Each row below holds a small network's activations on one input, seen along a few directions.
In each table, some parts of the input vary, and every possible input appears once, in random order.
Descriptions start from the smaller parts, as in this example, which fits no table here: one of 8 places around a ring, together with either a single point or (one of 2 separate values, together with one of 4 places along a line) or one of 9 places around a ring.
Shared parts are said once, and a part with two or three values counts as separate values.

Table:
row 1: [  5  -7 -14  -6 -11   5  -5  -9   0  -1   2   7   8  -5 -15  -3   2]
row 2: [  4  -4   7 -17   9   3  -4  -5   5  -3  18   2  -9   3  -6  -9   9]
row 3: [ -1  -8 -13   2 -18   8  -6  -4  -2   6 -12   8  10  -4  -8   5  -3]
row 4: [  4   1 -17  -6  -8  -4  -5  -7   6  -5  -3  -4  12  -7 -12  -8  -2]
row 5: [ -2  -7  15  -9  13   6  -7  -2   3   3  15  -1 -15   2   3  -4   1]
row 6: [ -7  -9  -3   5 -14   7  -8  -1  -6  11 -17   7   5   2   2  14  -9]
row 7: [ -8  -1  -6   6 -10  -2  -8   1  -1   8 -22  -3  10   0   6   8 -12]
row 8: [  6  -3  -4 -14  -2   3  -3 -10   4  -8  12   9   2   1 -13 -10   7]
row 9: [  6   5  -7 -14   3  -6  -4  -9  10 -12   7  -2   7  -1 -10 -16   4]
row 10: [  3   3   4 -17  14  -6  -4  -3  11  -7  13  -9  -5   1  -3 -14   6]
row 11: [-11   1  16  -3  12   0  -8   3   4   6  -4 -12  -7   4  14   0  -7]
row 12: [ 19  28  -7  39   2 -17  48  25 -19 -14  12   1  -2  -3   4   7  17]
row 13: [ -2   0 -16   3 -13  -2  -5  -2   5   2 -17  -3  13  -6  -5   1  -8]
row 14: [ -4   1  11  -9  17  -2  -8   1   8  -1  10 -11 -10   1   8  -9  -2]
row 15: [ -9  -7  19  -3   8   9  -8   0  -2   9   1  -1 -11   5  10   5  -3]
row 16: [-11 -10  11   3   0   7  -6  -2  -5  11 -13   4  -3   6  10  12  -7]
row 17: [-12  -2   9   3   4  -2  -5   1   1   7 -18  -7   0   4  13   8 -12]
row 18: [ 20  20  -4  38  -3  -7  47  22 -24 -10  17  12  -7  -1   1  13  19]
What is each input in this table made of?
> one of 2 separate values, together with either a single point or one of 8 places around a ring
The inputs of row 1 and row 4 match in every part but the choice among 2 separate values. If row 3 is changed in the same way as row 1 into row 4, which row does it become?
> row 13

Table:
row 19: [ 15   2  17 -18  16  -7  21  -1   8 -24  32  10 -13   4  -7 -26  39]
row 20: [ 10  -7   1  33 -21  12   7   7 -25  18   5  16  -8  -6  -9  27   1]
row 21: [-15 -20   3 -24   6  -8 -43 -16  16   2 -26   6  -4  23  16  -9 -11]
row 22: [  9  16  23   1  30  -3   9 -23   4 -30  40  -9 -13   7  14 -28   1]
row 23: [ 18   9 -28  22 -21  -1  21  -7 -11 -19 -13  25  27   2  -4   0   8]
row 24: [ -3  -2  19  30  -6  11  23  10 -23  10 -12  22 -10  18  19  24   6]
row 25: [ 26  20   4 -30  16 -11  22   4  16 -13  28  11 -15  18 -21  -5  49]
row 26: [  0  24 -11  20  -1 -33  39  12  -4 -13 -22 -11  14  -1   0   3  -6]
row 27: [-10 -24  -6 -32  -5  16 -42 -16  -6  22  -5 -20   9   1   2  -2  -3]
row 28: [-10  14  16  20  11  -5  28  17 -15  10 -15   8  -1   9  30  23   1]
row 29: [  4  21 -22  28  -3 -26  27  24  -4   0  -9 -23   7 -17  -4   3  -7]
row 30: [-10 -10   5 -11   0  10 -48  -7  34  15 -16  -8  -1 -14  -1  -2 -22]
row 31: [-18 -32 -12 -16  10   2 -37  -7  27  15 -15  -8 -12   0   3  -6 -19]
row 32: [ 10   8  22  -9  35  -5   9  -5  -2 -29  36   4  -9  11 -10 -26   9]
row 33: [  6  -2 -11  21 -26   4  22 -10 -20  -9  -7  35  10   1 -14  15  -1]
row 34: [ -2  -2  10  35  -6  11   7  22 -22  25   6  11 -11   2  11  29   1]
row 35: [  8  11  11   2  28   1   1  -8   4 -23  55 -21 -20 -10   7 -21  -9]
row 36: [  9  -8  11  28 -21  12  23  -6 -25   4 -13  28  -7  10   0  21   6]
row 37: [ 29  16  -8 -23  13  -6  13  16  16   1  41  -1 -20   2 -24  -7  47]
row 38: [-37  -4  12 -40 -14  13 -31 -18   4  -4 -14  -3  11   6  -4   3 -17]
row 39: [ 19   0   5 -10  13  -1   9  11   8 -11  44  -2 -19 -11 -10 -26  37]
row 40: [ -9   6   1  23   7   4  25  31 -15  18  -2  -5 -12 -10  26  22  -6]
row 41: [ -3  14  -3  29   2 -15  25  31  -6   5  -8 -27  -5 -11  13  18  -4]
row 42: [ -5 -20  -2 -32   9  -4 -54 -12  -4  25  -5  -9   8  -5   6   2  -8]
row 43: [ 14  -4 -23  34 -29  13   8   2 -19   8   4  22   5 -13 -14   9   8]
row 44: [ 10  15 -37  23 -14 -18  24  16  -5  -9  -1 -10  20 -22 -11  -1  -5]
row 45: [ 12  25 -23  20 -11 -26  26   1  -5 -17 -15   3  31  -2  -8   0   2]
row 46: [-17 -30   3 -34   3  17 -20 -31   6  11 -23 -10  14  13  -2  -2   1]
row 47: [-20 -12  15 -29 -15  16 -17 -15  26   3 -28   0   3  11  -1 -13 -33]
row 48: [ -1  19   9  28   3 -18  33  17  -6  -5 -25 -15   1   8  21  12   7]
row 49: [ 21   6 -40  30 -24   5  11   5 -10  -4   0  13  21 -15  -8  -1   6]
row 50: [-15  -9  17 -19   2   3 -37 -17  35   1 -28   4   6   2   2  -1 -20]
row 51: [-14  -7   6 -27 -22  15 -40   2  15  11 -10 -10  -3   0   2 -11 -36]
row 52: [-14 -31   4 -38  16  -1 -21 -28   8  12 -24   1   8   2   3  -1 -11]
row 53: [ 15   6  11  -1  33   2  -2   5  -3 -15  47  -7 -16  -5 -12 -27   7]
row 54: [-32  -7   0 -32 -16  20 -41  -6   3   8  -2 -16   5 -10  -7   3 -18]
The inputs of row 23 and row 49 match in every part but one. If row 46 is changed in the same way as row 23 into row 49, which row does it become?
> row 27
What is each input in this table made of?
> one of 2 separate values, together with either one of 4 places along a line or one of 6 places around a ring or one of 8 places around a ring
Change only the place on the ring of 8 in row 28. List by row number the other rows that result.
> row 23, row 24, row 26, row 33, row 36, row 45, row 48
Change only the choice among 2 separate values in row 31. List by row number the other rows that result.
> row 21

Table:
row 55: [ 37  17 -21  21 -18  -2  45  15 -16 -18  36  27  -4  -6 -29   0  37]
row 56: [-13 -20  25 -47  10  17 -45 -26  23   2  13   2 -12  10  -5 -20 -10]
row 57: [-30 -31  -2 -15 -15  12 -43 -18   9  26 -50   1  15   4  10  16 -32]
row 58: [ 28  20   7  25   4  -4  46  18 -14 -22  41  24 -21   3  -7  -2  28]
row 59: [-35 -11  25 -28  20  -2 -43  -8  18  20 -31 -32   0  10  27   0 -28]
row 60: [ -7 -19 -11 -58   0   7 -46 -34  26   0   0  -9  17  -2 -23 -27  -1]
row 61: [ 25  20 -40  40 -25 -13  41  14 -14 -15  -2  11  19 -16 -17   5  11]
row 62: [ 19  23  11  30  29 -17  45  26 -15 -14  35  -8 -22  -1  13   0  21]
row 63: [  9  19 -20  52 -12 -20  44  18 -28  -4 -23   3  19  -4   9  24   2]
row 64: [-16 -24 -16 -27 -30  22 -50 -26  16  15 -25   4  19  -7 -18  -5 -24]
row 65: [  7  23  14  49   3  -8  50  39 -25   1   2   5 -19   5  24  27  12]
row 66: [-24 -18  27 -42  35   6 -43 -18  21   9   5 -28 -11   5  16 -18 -15]
What is each input in this table made of?
> one of 2 separate values, together with one of 6 places around a ring
The inputs of row 62 and row 66 match in every part but the choice among 2 separate values. If row 61 is changed in the same way as row 62 into row 66, which row does it become?
> row 64
Change only the choice among 2 separate values in row 57. List by row number the other rows that result.
> row 63

Table:
row 67: [ 17  22  -7  49  -1  -9  51  22 -26 -11  11   3  -3  -7   5  13  12]
row 68: [ 25  20  -3  23  10 -15  38  10 -18 -22  31  11  -5   1  -3  -3  21]
row 69: [-19 -17  21 -20  -2  16 -29 -16   5  13 -12   4  -3  10   5   4 -13]
row 70: [-10 -10   1 -23  -1  16 -33  -6  15  10   7 -13  -5  -8  -3 -13 -11]
row 71: [ -9  -7  -3 -20   3   1 -34 -11  20   7  -7 -18   5  -7  -3 -14 -16]
row 72: [ 21  19   3   2  15 -13  36  10  -2 -20  30   2 -10   3  -9 -10  31]
row 73: [-16  -7   3 -25   1  -2 -30 -13  22   1 -21  -9   8   4   4 -11 -18]
row 74: [ 13  23  -8  53  -7 -13  49  36 -28   3  -5   2  -3  -3  13  28  13]
row 75: [-22 -19  12 -28   7   3 -26 -19   5   9 -24  -2   8  14  11   4 -11]
row 76: [-10 -20  11 -19   1  16 -29  -8  13  12   2   4 -13   1   0  -3 -11]
row 77: [ 10  -3 -30   8 -27   1   7  -6  -8  -2 -12  16  21  -7 -20   6   4]
What is each input in this table made of?
> either a single point or one of 4 places along a line or one of 6 places around a ring
What sort of input is row 77?
> a single point
